Each row below holds a small network's activations on one input, seen along a few directions.
Each table varies a few parts of the input and shows all the possible inputs, shuffled.
Descriptions start from the smaller parts, as in this example, which fits no table here: one of 3 separate values, together with either a single point or one of 9 places around a ring or (one of 5 places around a ring, together with one of 6 places along a line).
Shared parts are said once, and a part with two or three values counts as separate values.

Other details of the inputs vary at random and push rows far along three fixed directions, the same in every table; ignore that.

Rows:
R1: [  0   8  -2   4  36  46  14  37  41  49   5 -10  10 -41 -38]
R2: [  1 -16 -38  26  22  56  -4  27 -41  42  -7 -17 -85  -7 -19]
R3: [-14 -30 -31  22  17  63 -14  14 -48  24 -17 -33 -64  -4 -21]
R4: [ 18 -58  49 -12  10  15  10  24  43  29 -33   8  40  12  66]
R5: [-29  44 -47  24  -1 -17 -12 -28 -48 -57   4 -27 -38 -22 -78]
R6: [  1  17 -33  16  11 -12 -22 -13 -43 -47  11   3 -22  -6 -46]
R7: [-19  16 -30  10   1   0 -34 -21 -53 -40  10 -20 -21   2 -44]
R8: [-28 -25   2  -3 -12  20   6 -16 -28  30  16   8 -67  33  57]
R9: [ -9  38 -45   1  -4  23 -29 -10 -43 -15  15   8 -22 -13 -59]
R10: [-50 -19  -9  -4 -17   9  37   0 -28  14 -12   0 -65  40  45]
R11: [ 28  63 -12  -8   9   1 -21  17  22 -12  33  10  40 -30 -71]
R12: [ 21  54 -13  21   7 -42 -14   1  23 -58  -2 -30  50 -41 -85]
R13: [ 11  11  30 -21 -31 -47 -10 -31  25  -9  22  13  42  22  38]
R14: [-43 -49   4 -15  -5  41  -4 -12 -45   5 -16  13 -40  31  50]
R15: [-11  -1 -16  -6 -44 -50   3 -49 -64 -43   1  35 -25  34  31]
R16: [-14  -3 -12  -8 -45 -41  -6 -46 -62 -29  -3  12 -20  35  34]
R17: [-26 -48  -5  -1   7  22  11 -18 -33  10   3  14 -61  20  56]
R18: [-49   7 -12 -30 -32 -22 -21 -72 -49 -54  28  30  -3  24  25]
R19: [ 14  51 -11  19   7 -28 -16   1  24 -50  -2 -33  53 -39 -82]
R20: [  4 -23  46 -13  -7 -12  36  30  62  38 -31 -15  39  24  60]
R21: [ -6   6  39 -25 -41 -75  14 -52  17 -20   3  17  74  16  43]
R22: [  4   4  33 -16 -37 -90  20 -47  11 -29   3  16  62  12  36]
R23: [ 27   2  14   1  20  44  -5  46  35  60   5 -16   9 -15 -10]
R24: [-45 -21   6 -27 -21  40   3 -21 -22  34  17  23 -46  33  57]
R25: [ 34 -33  12  17  29  51  -3  49  33  40 -31 -24  14 -23 -10]
R26: [ 33  16  24 -13 -24 -64  11 -12  12 -28  13  37  38  15  20]
R27: [ 27   3  -6  28  44  20  20  57  54   1 -21 -11  12 -52 -53]
R28: [ -6  48  25 -37 -38 -71  13 -24  40 -48   2  23  87  20   9]
R29: [  4   7  23 -15 -28 -87  28 -39  12 -38   8  42  50   7  25]
R30: [-41 -38   1   4  -7   7  32 -19 -35  34  -6  -2 -57  16  44]
R31: [-33  66 -47  12 -11 -24  -6 -15 -38 -43  17 -23 -34   5 -69]
R32: [-22  10  -5 -16 -42 -35  -5 -43 -57 -21  18  14 -22  39  32]
R33: [-32 -44   0  -4   0  22  -4 -25 -37  14   2  -7 -51  26  60]
R34: [  1  20  31 -20 -27 -61   8 -29  34 -66 -15  18  94  -6   0]
R35: [-45 -40   7 -12  -5  38  -9 -31 -35  21   4  -6 -38  29  56]
R36: [-19  16 -25   6   3   9 -35 -19 -47 -35   8 -15 -13   1 -45]
R37: [-24 -35  -8  -1 -21  21   0 -14 -52  27 -13  -7 -51  30  48]
R38: [ 39   8  -1  14  38  32   0  49  52  40  21  -2 -12 -29 -26]
R39: [ 22 -16  23 -12 -23 -33  -6 -18   9 -27 -21  16  56   8  20]
R40: [-43 -20   6 -17 -21  37  -6 -25 -29  37  19   1 -48  34  55]
R41: [ 29  41  -3   4  15 -25 -36 -11  30 -34  26 -14  54 -28 -54]
R42: [ 42 -13   2  23  56  38  -6  46  52  35   4 -19  -2 -39 -24]
R43: [ 41 -21   8  23  42  22  -5  47  29  17 -16 -16   4 -21 -15]
R44: [-12  -5 -28  19  25  66  -2  32 -37  51  13 -16 -91  -1 -19]
R45: [  3  12 -40  18  -3 -10 -15 -20 -56 -47   2   6 -36  -6 -49]
R46: [ 13  54  -6  14   4 -23 -18  -1  30 -50  -2 -29  64 -39 -83]
R47: [ 42 -47  29  -3   4  -8  28  33  37  29 -27  34  14   5  60]
R48: [-51 -33   3  -4 -13  16  22 -24 -34  42  -4 -14 -40  19  46]
R49: [ 20  62  -6  -9   1  -9 -33  -4  31 -13  42   1  44 -23 -57]
R50: [ -2  13 -34  15  -7  -7 -25 -22 -55 -41  -1 -14 -27  -4 -47]
R51: [ 36 -56  39   1  18  -6  21  31  40  12 -31  27  25   6  59]
R52: [ 51 -23   0  20  32  18   6  47  30   9 -26   9   7 -30 -19]
R53: [ -2 -35  47 -17  -6  -8  35   1  47  48 -17  10  48   2  65]
R54: [-65  30 -46   3  12  74  -1  20 -31  37   8 -36 -66   5 -44]
R55: [ 35 -24   2  10  36  57  -4  54  37  28 -25  -7  16 -34 -29]
R56: [ 39 -66  40   7   5  -5  26  28  33  26 -44   7  14   8  62]
R57: [-28   9 -30   1  17  81 -15  22 -35  53  22 -14 -65  -5 -29]
R58: [ 35  11  -3   9  37  32   0  48  52  34  22   9  -8 -30 -26]
R59: [ 22  14  32 -19 -31 -62  -6 -29  28 -19  22  18  47  19  39]
R60: [-30 -44  -7  -7   6  23  11 -17 -32   6   4  25 -59  19  55]
R61: [  2 -45  55 -10  -1   8  34  24  63  23 -44  -3  55  -3  60]
R62: [-23  50 -49  22  -3 -27  -8 -29 -45 -72   8 -10 -27 -25 -85]
R63: [ 15  22  -2  14  27  22  14  61  53  39 -12 -43   3 -15 -35]
R64: [ 30  17  20 -15 -20 -56  11  -8  12 -27  12  46  35  11  19]
R65: [-66  27  -3 -27 -56 -44   5 -59 -45 -38   3   1   2  56  32]
R66: [ 36  48  -4   2   5  -9 -21  15  19   0  24 -10  32 -19 -52]
R67: [ 27  -1   5   5  49  52 -20  38  59  36  10 -16  30 -40 -28]
R68: [-33  77 -58   5  -8 -24  -3 -13 -38 -59  28   1 -33  -3 -83]
R69: [ 34 -22  10  18  35  21  -9  41  25  17 -16 -21  11 -16  -8]
R70: [ 20  -8  -1  19  35  16  30  39  38  41   1  -6  -6 -36 -23]
R71: [ 28 -41  37 -15  -5   8  12  23  39  47 -28  16  33   9  64]
R72: [ 30  -3  27 -15 -29 -41  -5 -17  16  -5 -13  17  56  17  36]
Each input here is: one of 8 places along a line, together with either one of 3 separate values or one of 6 places around a ring.
The inputs of R32 and R26 match in every part but the place on the line of 8. If R16 is changed in the same way as R32 into R26, which row does it become? -> R15
The inputs of R35 and R60 match in every part but the place on the line of 8. If R21 is changed in the same way as R35 into R60, which row does it become? -> R29
Change only the place on the ring of 6 in R39. List by row number the other rows that result. -> R4, R49, R57, R67, R71
Change only the place on the line of 8 in R45. List by row number the other rows that result. -> R3, R25, R39, R50, R52, R55, R56
Change only the place on the ring of 6 in R9. List by row number the other rows that result. -> R11, R14, R18, R24, R55
Change only the choice among 3 separate values in R31. List by row number the other rows that result. -> R5, R30
Change only the choice among 3 separate values in R46. List by row number the other rows that result. -> R21, R65
